A small network was trained on invented records. Each row is its activation on one of them, seen along a few directions.
Here are examples, each followed by its value of one field, GOV.
Other fields move the rows too, some of them a lot.
Strong random noise was added to every row along 2 fixed directions; ignore it. To show where, here is one row again and again, with new noise each time:
[ 224 -491  317 -283   40  475  397  154 -207   -5 -125   64  392  155
 -111]
[  52 -169  199   53   43  189  -41   42   21   72   45  119  -56   76
   41]
[ -18 -188  132  267  128   36  -92  -43   29   55   67  115  -30    2
    8]
[ -38   16  138  222   37   42 -286  -12  151  118  139  151 -314   38
  131]

[ 130   82  186 -373 -158  394  -45  181   31   45  -40  103 -260  138
  171] -> bupo
[ 111 -558  166   28  199  229  399   11 -258  -82 -138   29  540    5
 -202] -> pume
[  35  187  -82 -303 -132   61   86   50  -21  -68  -96 -108  -39   -8
   39] -> nad
[-113  172 -116  181   20 -264 -144  -94   71   11   81  -60 -114  -69
   12] -> faniz
[  77 -134   15  -90   14  127  153   20  -80  -57 -112  -12  177   10
  -74] -> dem
[-142 -285 -195  621  332 -355   82 -270 -123 -145  -79  -37  389 -252
 -225] -> dem
[ 144 -723  147    9  232  237  524   27 -329 -154 -275   87  731  -34
 -247] -> bupo
[ -89   42 -265   71   32 -319  234 -125 -132 -129  -80 -236  337 -169
 -201] -> tador
[-240   49 -364  576  244 -570  -54 -305  -37 -153  -23 -137  177 -307
 -145] -> nad
[  44  270   63 -323 -194  108 -103  122   96   71   57  -23 -275  119
  146] -> faniz
[  37  592   72 -491 -391  158 -355  202  294  201  192   24 -689  226
  298] -> faniz
[ 124 -397  236  -31  105  288  200   66 -121   11  -49   94  249   86
  -79] -> pume
[ 203   49  361 -496 -240  556  -85  272  111  171   55  158 -359  284
  223] -> pume
[   6   93 -222 -175  -42 -120  204  -26 -119 -170 -146 -226  206  -89
  -84] -> mogil
[  11  -88 -220 -166    9 -139  433  -26 -216 -132 -122 -255  549  -66
 -280] -> tador
[-113  -12 -238  238  133 -300  102 -173  -92 -153 -105 -133  231 -217
 -119] -> nad
[ -51  227 -408 -121 -143 -339  138  -24  -57 -140  -45 -301  223  -72
 -136] -> daso
[-250   31 -181  762  276 -435 -348 -282   98  -34   88   82 -158 -256
   11] -> bupo
[-142  239 -474   50  -46 -474  140 -122  -67 -194  -49 -349  286 -175
 -192] -> daso
[  69   42 -172 -324  -76   -4  292   32 -153 -175 -181 -230  269  -31
  -95] -> mogil
[ -50  460 -224 -189 -179 -152 -184   10  117  -56    1 -151 -318  -28
  139] -> mogil
[ 140 -307   43 -188   43  213  379   43 -205 -105 -196  -52  441   20
 -173] -> dem
[ -88  359 -252  -92 -146 -252  -41  -31   51  -15   37 -181  -95  -65
  -15] -> tador

Which value of GOV does each new row have?
[ -9  28 -55  63  17 -14 -30 -41   6 -36 -45  -4 -18 -46  -6] -> dem
[  51 -283  -32   59  124   36  259  -49 -161 -107 -149  -40  392  -56
 -180] -> dem
[  16  -97 -146 -108   43  -59  325  -50 -190 -165 -174 -170  380 -105
 -159] -> nad
[ -61  -69   -7  286  127  -62 -110  -90   12  -18    0   84  -40  -83
   18] -> bupo
[  13    7 -224 -138    2 -131  262  -41 -159 -194 -172 -232  311 -100
 -126] -> mogil
[ 200  219  181 -748 -338  405   91  282   42   96    3  -32 -184  271
  132] -> faniz
[ -62  348 -208 -165 -168 -181  -23   -1   50  -11   30 -169  -99  -32
    3] -> tador
[  30   76  221   -3  -88  219 -370  123  213  182  130  295 -492  132
  263] -> pume
